Each row below holds a small network's activations on one input, seen along a few directions.
Each table varies a few parts of the input and shows all the possible inputs, shuffled.
A made-up example of a description, with smaller parts first: one of 3 separate values, together with either a single point or one of 11 places along a line or (one of 5 places around a ring, together with one of 6 places along a line).
Shared parts are said once, and a part with two or three values counts as separate values.

Other details of the inputs shift rows strongly along two fixed directions, in all tables alike. That doesn't count.

Table:
x1: -14	22	-60	5	-92	-42	45	20	-11	88	-3	-29	-50	38
x2: 15	-13	20	9	40	16	-21	-17	6	-49	-3	13	22	-22
x3: -37	-3	-82	35	-106	-23	50	25	-30	30	-11	0	-55	62
x4: -12	-25	26	-15	27	10	-19	3	26	-32	54	17	39	-26
x5: -28	-37	7	-12	27	15	-22	-2	22	-31	50	16	41	-33
x6: -74	-9	-11	-57	-4	0	-19	43	53	63	93	-20	40	-38
x7: 75	24	59	27	49	5	2	-22	-23	-50	-65	20	-2	0
x8: 94	61	57	6	38	-17	-25	-30	-17	-16	-58	-32	4	-9
x9: 3	11	-32	40	-39	-25	39	7	-52	17	-38	3	-47	36
x10: -72	-59	-14	-46	7	43	-21	20	54	-20	73	23	45	-30
x11: 14	-9	39	-3	52	17	-12	0	2	-31	-9	18	14	-14
x12: -12	4	13	-39	22	4	-36	1	37	12	41	-25	45	-39
x13: 88	69	62	7	43	-23	-7	-23	-18	-3	-61	-24	1	-15
x14: -91	-54	-19	-49	1	31	-3	43	49	12	84	26	29	-21
x15: -40	-17	-81	30	-94	-5	43	13	-34	19	-30	1	-45	56
x16: 2	2	31	-38	39	-5	-27	1	38	32	41	-20	22	-39
x17: 78	17	53	26	40	9	-13	-30	-23	-63	-64	11	-2	8
x18: -84	-43	-12	-37	-2	14	2	43	60	9	105	30	44	-30
x19: -22	6	-83	11	-103	-33	33	5	-18	77	-11	-40	-52	43
x20: 1	-6	23	-42	16	-2	-31	-2	50	21	57	-22	32	-31
x21: 73	18	51	16	39	18	-10	-28	-18	-63	-63	13	-7	6
x22: 17	2	22	0	13	13	13	3	-1	-24	-19	24	-3	1
x23: 16	5	18	17	11	-11	15	0	-14	-15	-3	19	1	-5
x24: 15	44	-28	17	-33	-24	6	-11	-35	45	-46	-39	-32	27
x25: -46	-7	-82	38	-77	-14	41	9	-39	30	-21	0	-53	55
x26: 28	17	11	-7	20	-10	-20	-28	3	25	-11	-30	-5	-8
x27: -1	1	-34	37	-33	1	22	-10	-44	-1	-54	4	-40	46
x28: 6	-6	7	19	26	2	-6	-21	-22	-24	-10	9	1	-1
x29: -40	-26	6	-15	27	13	-6	22	26	-6	48	19	22	-23
x30: 49	9	32	17	50	23	-15	-35	-27	-51	-65	13	-10	5
Each input here is: one of 5 places around a ring, together with either one of 2 separate values or one of 4 places along a line.
Changing only the place on the ring of 5 turns x29 into x18. The same change can be made to x6. Which row results?
> x13
Change only the place on the ring of 5 in x26. List by row number the other rows that result.
> x1, x16, x19, x20

Table:
x31: -74	-5	-74	28	-71	-5	42	35	-44	26	2	17	-46	60
x32: 55	14	8	25	29	-6	-23	-60	-30	-7	-53	-23	-29	11
x33: -25	4	-61	-10	-92	-30	60	45	2	83	5	-14	-57	36
x34: 55	14	15	35	3	16	28	-14	-27	-46	-77	29	-25	14
x35: -26	-60	40	-39	53	37	-21	10	61	-64	67	48	69	-60
x36: 52	30	28	31	3	10	12	-5	-39	-52	-67	20	-25	37
x37: -50	-22	-88	-8	-102	-10	10	12	21	37	36	-27	-13	24
x38: -5	32	-39	8	-92	-47	42	21	0	67	18	-24	-17	31
x39: -65	-16	-65	-30	-73	3	-6	30	32	31	48	-27	20	-1
x40: 9	-3	45	-30	75	-1	-16	8	29	19	32	-2	17	-50
x41: 10	-26	19	33	32	4	1	-16	-26	-42	-9	22	-7	1
x42: -47	-63	30	-25	73	30	-24	5	42	-49	72	47	64	-65
x43: 61	38	18	-1	2	6	-12	-23	-25	-10	-82	-28	-13	15
x44: -42	-22	36	-62	79	35	-63	1	46	-2	57	-11	73	-60
x45: -88	-20	-69	-20	-44	0	-13	25	19	43	59	-31	22	-13
x46: 71	24	28	2	10	9	-12	-43	-17	-5	-75	-20	-27	25
x47: 76	16	13	15	0	-3	-16	-54	-11	-17	-58	-23	-29	21
x48: -15	39	-31	-10	-77	-34	41	33	-4	64	4	-17	-23	19
x49: 7	24	62	-32	75	-7	-28	0	25	11	41	-5	48	-62
x50: 43	12	23	49	29	-5	2	-20	-57	-49	-49	18	-13	24
x51: 33	-22	29	19	12	9	6	-12	-8	-61	-14	25	-3	9
x52: 63	48	37	29	32	-35	-5	-7	-32	18	-44	-19	-28	-2
x53: 19	6	26	7	24	22	8	2	5	-46	-37	29	0	11
x54: -53	-33	35	-28	83	38	-28	15	45	-36	53	37	52	-42
x55: 62	28	-2	39	22	-16	-25	-54	-37	-22	-60	-32	-16	-1
x56: -41	-11	-53	-2	-44	0	11	-8	-19	62	-10	-21	-40	38
x57: 1	-4	65	-55	53	5	-41	28	72	5	81	1	54	-57
x58: -92	-46	-53	-2	-26	20	29	32	13	19	47	34	4	-5
x59: 64	14	29	37	0	-1	9	-13	-39	-60	-55	20	-13	34
x60: -59	9	-50	-4	-64	-43	30	25	6	85	66	-20	1	8
Changing only one part turns x36 into x31. The same change can be made to x47. Which row results?
> x32
Describe the family of inputs behind these rows.
> one of 2 separate values, together with either one of 4 places along a line or one of 5 places around a ring or one of 6 places around a ring
Change only the choice among 2 separate values in x33. List by row number the other rows that result.
> x40
Change only the place on the ring of 5 in x55. List by row number the other rows that result.
> x32, x44, x45, x56

Table:
x61: 8	-7	-22	22	-67	-14	54	27	-21	6	-22	21	-37	41
x62: 41	6	44	27	64	20	-30	-43	-36	-44	-52	4	5	-10
x63: -67	-17	-59	-9	-64	-27	10	29	14	51	60	-23	8	7
x64: 15	22	-34	14	-70	-29	25	0	-19	38	-10	-24	-40	31
x65: -53	-26	14	-37	46	7	-35	19	39	23	75	-12	50	-50
x66: -14	-26	29	-26	45	27	-43	-18	27	-49	44	15	59	-16
x67: -11	8	-23	14	-48	-4	39	41	-30	13	-33	16	-45	48
x68: 66	37	4	30	-15	-36	9	-26	-32	3	-43	-24	-32	21
x69: -54	-24	-6	-57	0	13	-10	25	53	46	86	-5	27	-26
x70: 11	-1	-27	38	-29	3	23	-19	-33	3	-52	-6	-54	57
x71: 72	10	56	20	40	4	20	-6	-26	-33	-62	27	-24	9
x72: -68	-29	-46	-25	-47	-16	-7	30	38	47	92	-10	22	-11
x73: 0	4	-46	22	-30	6	15	-14	-55	3	-64	-8	-44	30
x74: 63	2	27	12	46	12	-22	-41	-7	-65	-58	-6	4	-17
x75: 69	33	35	26	44	-22	-18	-31	-29	-1	-48	-15	-18	-4
x76: -16	-4	-63	17	-63	3	16	-6	-41	-1	-35	-10	-28	28
x77: -75	-9	-43	-37	-60	-6	19	31	26	70	41	-12	-13	11
x78: -7	-17	-55	25	-48	0	18	-7	-15	18	-36	3	-55	36
x79: -21	5	-49	-10	-80	-17	29	18	3	52	23	-20	-20	26
x80: -24	-3	-48	20	-42	-2	19	-8	-40	14	-30	3	-34	60
x81: -9	5	36	-44	59	31	-32	8	48	5	24	-3	50	-47
x82: 13	5	-15	42	-25	-25	58	-2	-42	14	-44	25	-47	27
x83: 50	33	37	45	58	-9	16	-18	-38	-33	-51	25	-14	-7
x84: -97	-50	-53	-14	-49	17	-7	19	18	14	75	5	29	-2
x85: 0	7	34	-40	40	26	-34	6	53	-10	31	-6	63	-48
x86: -50	-24	12	-15	33	8	-2	24	41	-22	86	35	56	-47
x87: -104	-22	-38	-21	-28	11	15	61	24	24	75	23	10	0
x88: 0	2	51	-48	36	12	-34	-5	53	-11	40	-6	51	-44
x89: -33	-22	25	-54	34	13	-30	11	57	24	88	-3	35	-44
x90: 45	19	57	2	79	-10	-37	-24	-4	-15	-15	-16	22	-33
x91: 76	0	35	22	40	13	-30	-46	2	-60	-50	7	-2	-13
x92: 54	49	4	15	-20	-14	10	-16	-25	4	-74	-19	-19	22
x93: 58	40	59	28	52	3	-12	-6	-22	-68	-41	16	11	-11
x94: -2	-28	46	-11	45	4	2	1	34	-35	50	39	48	-48
x95: -33	-1	-50	-2	-52	-28	23	15	-5	63	26	-19	-37	26
x96: -10	28	-37	0	-47	-12	27	11	-19	51	-43	-16	-36	34
x97: 51	20	52	6	60	-8	-36	-22	-4	-27	-12	-21	35	-38
x98: -19	-40	14	-35	62	33	-32	-10	39	-33	23	5	30	-41
x99: 50	-7	53	10	56	24	-33	-40	12	-66	-16	3	21	-6
x100: 23	21	-10	27	-53	-11	35	29	-36	-13	-49	11	-37	48
Describe the family of inputs behind these rows.
> one of 2 separate values, together with either one of 5 places around a ring or one of 6 places around a ring or one of 9 places along a line
Changing only the choice among 2 separate values turns x69 into x79. The same change can be made to x62. Which row results?
> x84
Change only the place on the ring of 5 in x86. List by row number the other rows that result.
> x61, x93, x94, x100
Change only the place on the line of 9 in x69. List by row number the other rows that result.
> x65, x75, x77, x81, x89, x90, x95, x96
